Questions about the table below.
1) The 2nd smallest entry?
2) The entry just right of 2.674?
3) The first entry in reading order?
4) The entry just left of 1.195?
5) The entry just right of 0.371?
6) The minimum?
7) The largest entry?
[[-2.014, 1.342, 0.274, -2.445, 2.940, -0.057, 0.371, -1.049, -3.572, 2.800, 1.834, -1.475, -0.524, 0.235, -1.561, -2.653], [1.251, 1.625, -2.312, -0.628, -2.645, 2.435, -2.844, 2.122, 3.277, -0.421, -2.490, 0.061, -0.019, -2.837, -0.062, 0.279], [-0.543, 0.335, -0.916, 1.259, 2.674, -2.650, -3.612, -3.143, -0.883, 1.699, 0.714, 2.265, -2.810, 2.223, 0.245, -0.733], [3.613, 3.989, -3.776, -2.483, -1.481, -0.157, -2.176, -1.163, 3.695, 0.742, -0.525, -0.888, 3.896, -2.680, 1.412, -2.054], [3.215, 3.351, -3.434, 2.196, -0.433, 0.462, -3.916, -2.201, 2.613, 1.229, 1.579, 0.910, -0.827, 0.072, 0.561, -2.536], [-1.145, 1.195, -2.423, 0.536, 0.628, -0.260, -2.140, -2.793, -1.807, 1.724, 2.017, -0.537, -1.802, 0.218, -0.503, -2.168], [0.511, 0.104, 0.089, 1.887, 1.213, -1.261, -0.594, 0.022, -0.843, -2.519, -2.690, 2.148, 1.108, 0.385, 1.449, 1.738], [-2.710, -3.532, -0.154, -3.694, -2.806, 0.239, 1.093, 0.850, 0.780, 4.054, 3.653, -3.005, -1.716, -1.115, -3.306, 2.756]]
1) -3.776
2) -2.650
3) -2.014
4) -1.145
5) -1.049
6) -3.916
7) 4.054

Questions about the row below.
1) What is the entry just left of 0.840?
2) What is the entry just right of 0.840?
3) What is the maximum?
[-0.996, -1.315, 0.818, 0.840, 0.557, 0.659, -1.401, 0.267, 1.243, -0.023, -0.523, 0.295, 1.214]
1) 0.818
2) 0.557
3) 1.243

-0.318 -1.167  0.867  1.298  0.569 -0.233 -0.284  2.986  2.096  0.334 -0.303 -1.073 -1.454  3.746
 1.936 -1.588 -1.198 -1.071  1.114 -3.627 -0.049  2.085  1.155 -1.309 -0.935  1.280 -1.151  5.434
-0.116  0.193 -0.268  2.335  0.152  0.822 -0.146 -0.229  2.439 -0.412  1.359  0.522 -0.013  2.250
-1.336 -2.372  1.201  2.939 -2.407 -1.956 -0.607  1.371  0.342 -0.137 -2.597  3.303 -2.208  3.717
 1.213 -1.958 -0.870 -0.500  1.265 -2.827 -0.035  1.229  0.972 -1.319 -1.948  0.868 -1.458  5.525
 1.758 -1.328 -1.273 -1.125  1.358 -3.530  0.380  1.909  1.055 -0.972 -0.884  1.441 -1.150  5.481
 1.575 -1.714 -1.453 -0.990  1.361 -3.606  0.156  2.009  1.331 -0.935 -1.107  1.456 -1.142  5.619
-0.304 -1.216  0.008  1.656 -0.180 -0.733 -0.206  2.582  1.923  0.243 -0.738 -0.760 -1.585  3.921
-0.298 -1.360  0.280  1.733 -0.187 -0.671 -0.227  2.783  2.079  0.114 -0.751 -0.909 -1.382  3.803
 0.098  0.421 -0.272  2.133  0.305  0.709 -0.037 -0.248  2.470 -0.151  1.441  0.664 -0.017  2.446
 0.957 -1.924 -1.141 -0.498  1.450 -3.218 -0.174  1.563  0.931 -1.347 -1.791  0.811 -1.464  5.274
-1.213 -2.146  1.154  2.984 -2.223 -2.062 -0.716  1.601  0.607 -0.143 -2.237  3.475 -2.025  3.678
-1.183 -2.399  1.044  2.953 -1.981 -2.159 -0.778  1.324  0.372 -0.226 -2.545  3.620 -2.256  3.881
-0.048  0.915 -0.103  1.473  0.062  0.765  0.296 -0.019  2.276 -0.556  0.809  0.347  0.099  2.584
Indices start at 0.
Which number is the entry directly below -0.716? -0.778
Which number is the entry at row 0, column 0? -0.318
The entry in row 0 and column 1 is -1.167
The entry in the top-right corner is 3.746
The entry just right of -1.458 is 5.525
Which number is the entry just left of 0.380? -3.530
The entry in row 2 and column 0 -> -0.116
Which number is the entry directly above 1.154? -1.141
The entry directly above the smallest entry: -0.233
Which number is the entry just left of 3.921? -1.585
Which number is the entry directly below the largest entry? 3.921
The bottom-left entry: -0.048
Which number is the entry just left of -0.248? -0.037
Which number is the entry directly above 1.575? 1.758
Which number is the entry in row 1 and column 2? -1.198
The entry just left of -0.884: -0.972
The entry directly below -1.213 -> -1.183
The entry directly above 0.347 is 3.620
The entry directly below 0.280 is -0.272
Which number is the entry at row 0, column 2? 0.867
The entry just right of 1.456 is -1.142
Which number is the entry just right of 0.822? -0.146
The entry directly below -0.778: 0.296
The entry just right of 0.008: 1.656
Which number is the entry directly below the smallest entry? 0.822
Which number is the entry at row 1, column 0? 1.936
Which number is the entry in row 2 and column 2? -0.268
Which number is the entry directly below 3.620? 0.347
The entry just left of -2.208 is 3.303
Which number is the entry at row 2, column 1? 0.193

W = ((-3.92, -53.27, -75.82, -38.13, -91.77, -248.45, -91.45, -61.80, -136.67, 46.27, 67.74, 165.86, -253.58), (-85.88, -33.20, -122.65, -14.88, -122.94, 18.98, -227.05, 73.49, -126.71, -130.94, -67.67, 33.02, -181.17), (198.28, -84.28, -122.03, 165.08, 4.53, -157.44, 23.93, -77.69, -170.99, -64.87, 47.31, 29.19, -114.86), (-269.48, -181.99, -42.07, 13.36, -124.03, 29.94, -27.54, 4.45, -100.89, -97.16, -202.61, -158.40, -139.18), (-52.93, 82.04, 5.75, -92.15, -60.54, -83.52, -116.32, -254.59, -10.74, -41.77, -145.92, 79.36, 14.54), (-70.61, -90.15, -48.13, -280.69, -50.71, -17.83, -123.57, 1.82, 13.24, -36.05, -90.43, -197.76, -25.70), (-42.88, -37.29, -59.03, 91.71, -84.92, -23.59, 77.81, 26.04, -176.47, -41.56, -160.66, -21.80, -44.84), (-8.22, 12.13, -42.46, -46.19, -187.23, -71.21, -95.51, 13.74, 35.22, -140.11, 64.49, -59.34, -81.97), (-142.40, -216.53, -16.64, -136.65, -88.06, -143.36, 25.63, -69.58, -15.08, 113.78, -105.35, -103.34, 9.83), (-50.11, -86.80, -191.30, -18.30, -83.97, -144.68, -77.23, -181.84, -105.30, 1.55, -117.24, -40.01, -159.96))
The entry just right of 18.98 -> -227.05
Report the entry just left of 13.24.
1.82
The minimum: -280.69
The first entry in reading order is -3.92
The third largest entry: 165.08
Report the entry just left of -124.03.
13.36
The entry just right of the smallest entry is -50.71
Report the entry just right of 47.31.
29.19
The entry just right of -14.88 -> -122.94
Report the entry just left of -60.54.
-92.15
Report the entry just right of -70.61.
-90.15
Report the entry just right of the largest entry.
-84.28
The entry just right of -21.80: -44.84
The entry just left of -36.05 -> 13.24

Read these off the matrix that follows. Rows and columns are numbered from 0.
1) Read off the entry just left of 3435.
2) Read off the entry in the bottom-right corner.
3) Read off the entry in row 0 and column 2.
4) Read off the entry at row 2, column 0.
5) Read off the entry directly above 5177.
6) Read off the entry at row 0, column 0.
7) Read off the entry at row 0, column 1.
8) Read off the entry directly below the smallest entry.
3568,2699,3786,2997,5051,4910,5878,6672,4611,6069
7628,8694,7330,8302,6553,6558,5001,3997,7319,5487
9871,7074,3123,5736,7116,6275,4907,6138,5220,5058
2239,3411,8455,5994,4656,4637,6339,5538,6007,6616
7464,8616,7357,8298,6798,6415,4740,4004,7145,5483
7406,8647,7670,8331,6847,6354,4880,4075,7125,5537
4705,6353,6417,8675,2662,7092,4768,4923,7281,8233
8022,8751,7682,8217,6818,6617,4853,3999,7114,5289
7244,8694,7676,8123,6867,6756,5082,4007,7115,5274
5059,6645,9731,5698,7334,4409,7157,5047,5477,3435
6914,4884,5086,2847,7615,5177,7697,6440,4317,2686
9636,7035,3037,6083,7113,6462,4536,5803,5185,5036
1985,3602,8672,5838,4379,4808,6270,5967,6408,6498
6853,4948,5300,2394,7640,4957,7342,6470,4186,2650
1) 5477
2) 2650
3) 3786
4) 9871
5) 4409
6) 3568
7) 2699
8) 6853

Questions about the grid below.
1) The largest entry in the first column?
2) The largest entry in the last row?
3) The 1st entry on the diagonal from the top-right corner?
4) The entry just left of the largest entry?
5) The first entry in the row that holds the smallest entry?
6) The top-left entry?
7) The entry directly below the largest entry?
8) The entry just right of the smallest entry?
6515	8098	3119	6961	3876	8781	8735	4461	4379	8718	4442	3500	3464	8521	3352
5541	4967	6720	3075	5185	3298	4618	8404	5055	4170	6073	6177	2898	2900	8883
8106	4086	5470	8754	7272	4552	4296	3495	7723	3938	8060	6378	9249	4449	3389
5109	8755	8884	7825	4967	8892	8278	8809	6495	8822	4047	4302	4842	8700	8824
7996	4093	7099	3636	8682	3045	3212	6416	6977	4193	7701	4705	8441	3117	8934
8580	5425	8859	7901	7645	5552	4707	8625	8948	4949	8334	4853	7846	6830	8623
3832	8296	6506	4696	3996	7607	8321	7681	5170	8088	2857	3987	3113	7794	7874
8290	4491	4724	8125	8485	7636	8416	4728	6926	7856	6195	5667	8686	8192	3923
2899	2771	5526	8193	3100	2821	2666	4925	2767	2925	3233	7647	3412	2991	7666
2967	8406	6990	8072	4020	6918	8068	7584	2564	8004	3188	7453	3733	4691	8615
1) 8580
2) 8615
3) 3352
4) 6378
5) 2967
6) 6515
7) 4842
8) 8004

X =
array([ 1.321,  0.402, -4.883, -2.458,  0.473, -3.916, -3.157, -1.075,
       -3.487, -3.349, -0.851, -3.794, -2.531, -0.720])
The smallest entry: -4.883
What is the entry just left of -3.794? -0.851
The entry just right of the largest entry -> 0.402
The entry just right of the smallest entry: -2.458
What is the entry just right of -3.794? -2.531
